105 87 79 12 ans = 79

95 84 80 94 129 53
74 31 91 50 91 65
ans = 80

112 116 82 71 173 93 ans = 82

85 108 97 83 44
138 90 68 30 81
ans = 97

22 106 56 112 43
104 89 74 17 135
ans = 56

111 122 177 69 118 76 89
104 62 43 79 99 141 96
40 81 78 61 86 65 87
ans = 177

17 160 69 34 108 ans = 69

24 49 63 37 ans = 63
---
84 15 109 186 78
84 31 107 184 73
22 161 48 71 89
ans = 186

102 123 165 34 81
60 155 158 32 171
143 64 122 123 16
ans = 34

83 93 92 90 181
89 120 83 81 100
100 78 120 94 175
ans = 90

85 147 120 92 99
171 116 163 131 38
55 123 95 178 41
ans = 92

140 78 116 141 39
31 101 114 125 124
116 43 70 140 89
ans = 141

130 70 117 121 58
162 68 54 154 154
125 47 151 129 36
ans = 121

92 67 139 78 116
79 72 171 59 105
109 89 157 89 84
ans = 78

109 160 122 101 100
100 101 140 148 103
100 115 161 117 101
ans = 101
---
176 157 139 61 115 145 131 -> 115

150 13 56 112 137 62
126 31 74 130 117 83
126 22 68 131 120 73
-> 112

131 113 30 60 85
108 75 49 42 65
113 40 158 81 80
-> 30

117 89 104 92 167
52 121 82 88 133
128 122 112 48 93
-> 104

84 117 139 178 81 165 168
45 133 62 67 185 123 141
35 107 84 90 151 113 134
-> 81

146 165 114 156 68 126 177 -> 68

82 26 183 71 -> 26

171 121 82 58 -> 121

85 40 119 113 87 78 99
110 22 180 102 153 82 74
-> 87
---
Q:
array([[ 85,  67,  64,  30,  50,  92],
       [ 81, 150,  52, 100, 144,  79],
       [122,  80, 109, 172,  87,  66]])
A: 30

Q:
array([[ 62, 110,  75,  59],
       [ 36,  69,  90,  95],
       [ 43,  77,  66, 151]])
A: 36

Q: array([ 31,  95, 109, 120])
A: 31

Q: array([ 50, 108,  34,  72])
A: 34

Q: array([177,  99,  62,  79])
A: 62

Q:
array([[126, 181, 100, 126, 108, 147,  38],
       [ 77, 110,  70,  77, 106,  57, 104]])
A: 38

Q:
array([[127,  64,  72,  92,  88, 122],
       [132,  83, 144,  69,  52,  89],
       [134,  38,  94,  36,  96,  82]])
A: 36
---
array([[ 91, 129,  70,  98,  36,  98, 103],
       [128, 145, 127, 107, 152, 109,  90]]) → 129

array([105, 140,  78, 179]) → 105

array([149,  46, 128,  36]) → 46

array([[119,  94, 120, 167, 104,  82],
       [118, 104, 103, 181, 112,  65],
       [ 81, 109,  54,  60,  96,  84]]) → 120

array([[139,  18,  73,  23, 117, 119, 113],
       [142,  65,  59,  53, 130, 133, 185],
       [ 78, 126, 156,  52, 105, 107,  82]]) → 142

array([ 68,  33, 168, 102,  53]) → 68
---
117 172 94 105
133 82 174 84
⇒ 133

52 185 64 57 46 121
93 110 94 96 93 94
⇒ 94

84 86 21 126 ⇒ 84

75 158 182 115 76 67 156 ⇒ 115

139 169 164 142 97 102 49
153 147 164 83 73 43 84
⇒ 83

135 17 117 132 99 ⇒ 17
---
109 77 164 33 48 105 161 -> 77

89 60 18 138
43 109 23 103
-> 43

21 57 86 151 -> 86

105 110 105 77 29
103 103 84 143 85
-> 84

37 103 89 147 -> 103

67 79 157 86
90 133 34 136
-> 79

33 82 72 122 136 75 67 -> 72

77 71 124 70 83 41 170 -> 71

167 74 96 97 -> 97
---
107 51 115 85 80 102 107
100 71 100 100 100 100 100
99 16 92 104 97 107 101
ans = 51

76 118 119 152 39 77
128 71 63 102 170 156
142 88 64 22 125 103
ans = 118

93 88 108 98 76 107
96 120 43 91 144 87
124 103 166 89 51 113
ans = 88

128 24 147 63 159 133
80 102 48 138 88 105
78 143 123 86 121 109
ans = 24

149 107 59 121 115
85 124 126 82 94
60 51 168 137 111
ans = 107

111 138 163 40 52
170 79 101 102 129
61 50 54 154 142
ans = 138
---
119 66 82 85 45 144
122 70 80 93 48 146
135 108 38 129 139 69
ans = 69

64 87 128 82 137 95 62
73 31 38 187 73 147 72
112 99 45 130 185 49 114
ans = 114

103 103 179 170
166 99 108 184
102 102 172 178
ans = 178

117 154 101 142 98 96 96
26 142 99 88 100 104 104
45 49 96 144 106 89 102
ans = 102

159 64 96 25
148 69 102 40
135 79 93 55
ans = 55

52 85 92 170 153 154 170
31 66 88 37 142 46 72
131 58 95 95 91 113 88
ans = 88

55 107 102 94 138
92 131 88 106 102
56 109 100 94 37
ans = 37

87 46 178 101 98 66 115
88 118 119 88 109 97 71
104 137 71 55 112 90 70
ans = 70

75 82 99 143
29 70 103 188
75 82 103 158
ans = 158

104 138 95 109 96 110 93
111 163 106 109 96 108 107
106 140 87 105 99 121 78
ans = 78
---
25,67,76,66,105,96,113 Out: 105

121,59,77,168,37,126
99,96,49,88,132,88
Out: 88

169,157,103,154,173 Out: 103

71,130,138,49,91,78,84
60,26,117,88,80,64,91
Out: 80

22,27,162,166,85 Out: 162

167,111,133,53,135,83,50 Out: 135

91,169,51,164 Out: 169

40,164,132,134 Out: 164
---
122,92,111,91,50,99
55,101,93,99,148,110
180,117,114,179,162,95
-> 99

59,88,85,153
144,34,180,42
88,117,183,60
-> 153

107,41,112,142,127,76,98
115,91,108,76,113,96,174
61,86,129,139,127,82,60
-> 98

109,97,22,161
53,105,141,73
95,40,113,33
-> 161

180,149,98,92
96,136,171,174
185,150,98,92
-> 92

97,107,102,38
179,91,163,135
46,52,90,59
-> 38
---
Q: 38 109 116 43 113
A: 109
Q: 149 172 98 156 81 125
A: 172
Q: 160 147 141 182 59 107 40
A: 147
Q: 51 107 69 143 179
A: 107
Q: 166 91 92 94 97 155
A: 91
Q: 108 96 35 107
A: 96
---
78 179 111 68
158 120 160 151
103 107 103 101
=> 103

92 71 35 123 100 62 => 92

69 47 130 65 155 123
25 103 67 162 42 59
185 83 105 114 104 74
=> 185

93 37 79 92 95 122 115 => 93

179 145 97 71
182 154 171 103
=> 182

78 163 81 48 108 => 78

95 180 86 97 100 92
101 104 15 101 97 97
=> 101
---
31 122 66 69 147 ⇒ 66

132 122 74 87
89 110 23 24
⇒ 110

65 49 31 107 129 151 106 ⇒ 129

84 111 43 19 40 34 ⇒ 19

98 123 86 165 ⇒ 123

13 16 101 117
98 103 98 96
101 102 98 103
⇒ 102
---
131 171 112 88 148
78 82 47 98 98
79 84 44 84 103
Answer: 103

96 112 137 152 142 39
98 87 71 22 16 182
94 111 122 87 71 108
Answer: 108

86 150 161 127 96
80 154 102 93 37
71 139 108 115 34
Answer: 34

90 90 115 111
61 98 102 75
118 35 112 101
Answer: 101

107 98 107 106 105 103 90
34 81 98 85 118 82 106
83 50 101 108 93 129 93
Answer: 93

111 111 104 74
100 100 101 99
178 101 102 97
Answer: 97

71 117 116 54
62 106 155 157
76 35 134 108
Answer: 108

122 142 135 101 155
125 149 142 100 165
119 134 128 102 145
Answer: 145

101 107 97 142 101
90 97 18 109 107
102 102 98 106 97
Answer: 97

78 177 117 43 143 24
174 79 30 168 34 163
162 149 61 183 93 73
Answer: 73
---
Q: array([120, 164, 112, 129])
A: 164

Q:
array([[ 53,  97,  94, 115, 124],
       [152, 174,  51,  65, 115],
       [ 54, 109,  57, 165, 139]])
A: 94

Q: array([121,  59, 106,  19, 127])
A: 106

Q: array([ 29, 145,  13, 115,  81, 172])
A: 115

Q:
array([[ 84,  92, 136,  83,  24],
       [ 77,  65,  54,  95,  39]])
A: 136

Q:
array([[101, 105, 147,  89, 106,  82,  98],
       [119,  37, 138,  62,  71, 121,  71]])
A: 106

Q: array([130, 154, 108, 127, 167, 136, 164])
A: 167

Q:
array([[ 99, 100, 100, 181, 101, 102,  99],
       [ 89, 102, 112,  23, 102, 101, 113]])
A: 101
